These are the activations of a small neural network, seen along a few directions. Each row is one input.
Each table varies a few parts of the input and shows all the possible inputs, shuffled.
A made-up example of a description, with smaller parts first: one of 6 places along a line, together with either a single point or one of 9 places around a ring or (one of 3 separate values, together with one of 5 places around a ring).
Shared parts are said once, and a part with two or three values counts as separate values.

Other details of the inputs vary at random and push rows far along two fixed directions, the same in every table; ignore that.

Table:
R1: [  9  19 -29 -25  12  16  -6  -8 -18  14 -14]
R2: [ 10  24 -23 -32  12  26 -18  -3  -3   4 -27]
R3: [ 45  -5  37   3  -4  -1 -18  21  22  -3  -3]
R4: [-39  -4 -19   3   7 -14  24 -30 -20   2  12]
R5: [ -4  -2 -22 -23   0 -10  -7 -15  -3  -5 -12]
R6: [-43   3 -16   5   2 -22  26 -30 -13  -3   9]
R7: [  8  12 -24 -42  13  34 -21 -15 -11   2 -20]
R8: [ -5   5 -32 -17   1   1  -8   2  -1  -4 -16]
R9: [20 -9 51  7  2 12 -3  9 17  4  6]
R10: [-19 -11 -22 -13  -2 -17   5 -15 -15  -4  -2]
R11: [ 22   1 -23 -20   3   8 -11   8  -6   7 -11]
R12: [  4 -16   6  14  -1   3   2  20  10  -2   7]
R13: [ 10   7 -32 -45   2  16 -28  -6   0  -7 -26]
R14: [ 18   6 -38 -19 -21  21 -51 -19 -19  17 -25]
R15: [-13  12 -11   1   4 -12  18 -21 -11   3  -2]
R16: [ 38 -19  33  10  -4   1  -4  19  16   2   5]
R17: [-44   1  -5  37  -3 -26  46  -5 -17   4  26]
R18: [ 38 -11  42  -3  -2   4 -25  18  28  -6  -2]
R19: [-38 -18  -8  35 -11 -44  42  -9 -15  -5  24]
R20: [ 17  31 -22 -30  11  15 -18  -4 -10   8 -19]
R21: [-14  -5  23  12   0   8  11   3   4  -4  11]
R22: [  4  26 -27 -22   8   9  -2  -9 -11   7 -17]
R23: [30 -3 48 13  0  9  3 12 11  7  4]
R24: [-28  10 -22  -3   7   3  11  -6 -17   4  -3]
R25: [-5 -3  2 13 -2 -8 -2 17 10 -9  5]
R26: [-13  22 -21 -13  10   8  -6  -5  -8   0  -8]
R27: [  5   8 -41 -27   1   0  -8  -1 -19   6 -18]
R28: [  0   7  24  19   1 -12  12  -3   3   1  12]
R29: [  9  -1 -25 -40   1  17 -25  -1  -7  -5 -22]
R30: [ -9 -11  14  14  -6 -10  -1  11  14 -16  13]
R31: [ 4 -4 20 17  4 -3 18 -4 -2  6 12]
R32: [ 31   2  50  -1   5  14 -18   8  23   0   1]
R33: [-40 -15 -33   3  -2 -16  17 -13 -14 -11  12]
R34: [-6  0 24  9  0  9  5  3 16 -6  8]
R35: [-23 -11 -11  16  -5 -12  15  11  -4  -5   8]
R36: [ -6  -3   5  26  -8 -23  14  15   7  -4  17]
R37: [  5  -5   6  18  -8 -14  12  16  12  -1   7]
R38: [ 26   4  47   0   4  26 -21  18  26  -6   1]
R39: [  9  -7   6   9  -7 -18   8   2   7  -4   1]
R40: [ 12  -5  39  44 -25  17 -19   0   8  19  12]
R41: [ 28 -26  37   7  -2   3  -8  14  21  -2   7]
R42: [-52  -6  -8  38   3 -17  40  -5 -11   0  27]
Description of these inputs: one of 2 separate values, together with either a single point or (one of 4 places along a line, together with one of 5 places around a ring).
- The inputs of R40 and R14 match in every part but the choice among 2 separate values. If R28 is changed in the same way as R40 into R14, which row does it become? => R3
- The inputs of R12 and R42 match in every part but the choice among 2 separate values. If R36 is changed in the same way as R12 into R42, which row does it become? => R20
- Change only the place on the line of 4 in R18. List by row number the other rows that result. => R5, R10, R41

Table:
R43: [32 -2 42  8 13  8  7 22 19  6  2]
R44: [-16 -19   8  35 -20 -22   6   4   5  -9  14]
R45: [ 19  18 -16 -14  -7   5 -26  -6 -11  14 -17]
R46: [  2   8  -7 -32  10  15 -18 -10   3 -12 -19]
R47: [  9  11  -8 -16   7  25 -20 -16 -12  17 -16]
R48: [24  5 47  9 10 20 -1 10 17  2 11]
R49: [-36 -16  22  26  -3 -16  29  -5  15 -13  26]
R50: [-17 -16  13  16  -1 -22  28   7  16 -14  17]
R51: [-15 -23   6  32 -22 -19   9   2   9  -3  17]
R52: [ 0 11 37 12  5  1  7  3 12  1 10]
R53: [-31   3 -33 -12  -4  -2 -10 -27 -16  -8  -9]
R54: [ 19  14 -10 -31  14  14   2   1 -12   6 -17]
R55: [40  1 33 18 -3 -1 -1 25 19  3 -2]
R56: [ 15 -16  46  -2   3  20  -3  17  21  -8   6]
R57: [ -2 -16  26  16 -13   7  -7   0  19  -3  10]
R58: [-28 -23  17  29  -7  -7   8  -5   5  -2  19]
R59: [-35  -1 -37  18   3 -34  36 -14 -25   8  10]
R60: [ 20   7 -17 -15  -7  17 -18  -4 -19  16 -16]
R61: [-33  16  -4  45   1  13  25  39  10   1  20]
R62: [-25 -18  16  29  -9  -7   6  -5   5  -8  25]
R63: [ 27  27  -8 -38  15   9 -15   1  -2   4 -23]
R64: [-32   4 -39  18   1 -35  34 -14 -26   2  17]
R65: [ 34 -24  30   8  -1   0  -8  30  25  -2   1]
R66: [ 20  -7 -24 -31   0   5 -13   8  -7  -2 -17]
R67: [ 23  -7 -21 -27  -3  16 -37  -1  -5   7 -24]
R68: [-25   0 -43 -11  -3 -33   6  -8 -14  -8  -2]
R69: [-24  19 -30  -4  -1   2  -2 -31 -24   5  -9]
R70: [ 12   2  -6 -42  17  26 -24  -7   2  -2 -21]
R71: [-52  13 -22  20  -6 -22  19 -31 -24   5  14]
R72: [-29   4 -31 -24  12  -1   2 -23 -15 -11   0]
R73: [-25  11 -29  -9  -1   9   4 -27 -31  12  -4]
R74: [19 -7 19 18 -4 -5 16 19  2  8  8]
R75: [-30  -8  24  16  -1 -17  15  -1  12 -14  20]
R76: [ 10  21  -5 -28  11  21  -7 -16  -2   7 -15]
R77: [ 34 -16  30  10  -7  -4 -10  29  27 -10  -2]
R78: [-57 -14 -27  11 -10 -14  19 -25 -24  -5  15]
R79: [-12   4  18  27   4 -21  33   4   4  -7  13]
R80: [ 31  -1 -25 -37   0   7 -23   5   6  -1 -23]
R81: [-49   0 -29   0   3 -41  29 -13 -12 -16  12]
R82: [-32   6 -32 -16  -5  -7 -13 -25 -15  -4  -5]
R83: [ 30  21 -12 -37  13  16  -8  -3   0   6 -23]
R84: [ -3  -1  18  28  -1  29  -4  59  34 -10  11]
R85: [ 34  21 -17 -30   5   3 -21   5  -5  10 -23]
R86: [-48 -11 -30  -1   4 -29  38 -11 -20 -14  12]
R87: [ 26 -19  39   0   9   5  -1  26  27  -7   2]
R88: [ 32  -1 -25 -35   5   7 -26   7  -1  -4 -18]
R89: [ 29 -13  37   0   7   4  -3  26  26 -13   8]
R90: [-11 -12  11  41 -11 -15  15   0  -5  13  17]
R91: [  9  24  -3 -25  14  19 -10 -14  -6   1 -19]
R92: [ 24   0  44  19  -8  22 -10   5  20  12   5]
R93: [  8  16  -4 -27  19  23  -8 -13  -8  10 -16]
R94: [-13  11 -42  -3 -10  -7   1 -24 -23  13  -8]
R95: [ 13   6 -15 -34  11   3 -12   1   3 -14 -22]
R96: [ -3  -5   7  32  -8 -24  30   6   5   5  17]
R97: [ 16  -4 -23 -20  -6   9 -31  -3  -7   0 -12]
R98: [ 5  0 29 25 -3 11 -2 -1  4  7 16]
R99: [  7 -25  18  18 -18   0  -5  15   6  -1   9]
R100: [ 14  -1  22  31 -14  -3  -3   7   5   6   4]
R101: [-11  11 -41  -2  -5  -7  -3 -21 -30  11  -2]
R102: [ 22   4 -18 -30  -9   8 -42   0  -1   2 -22]
R103: [21  0 49  6  6 24  5 13 13  6  6]
R104: [14  3 26 13 10 -4 17 13  9 -1 13]
- What do these inputs look like to the network? => one of 2 separate values, together with either a single point or (one of 5 places around a ring, together with one of 6 places along a line)
- The inputs of R80 and R96 match in every part but the choice among 2 separate values. If R51 is changed in the same way as R80 into R96, which row does it become? => R94
- The inputs of R91 and R46 match in every part but the choice among 2 separate values. If R45 is changed in the same way as R91 into R46, which row does it become? => R102
- Start at R82 and move only the place on the ring of 5, one step at a time. The first step leads to R102. Which rows follow, in order? => R68, R81, R75
- Change only the place on the ring of 5 in R67. List by row number the other rows that result. => R58, R65, R70, R87
- Change only the choice among 2 separate values in R81. List by row number the other rows that result. => R63
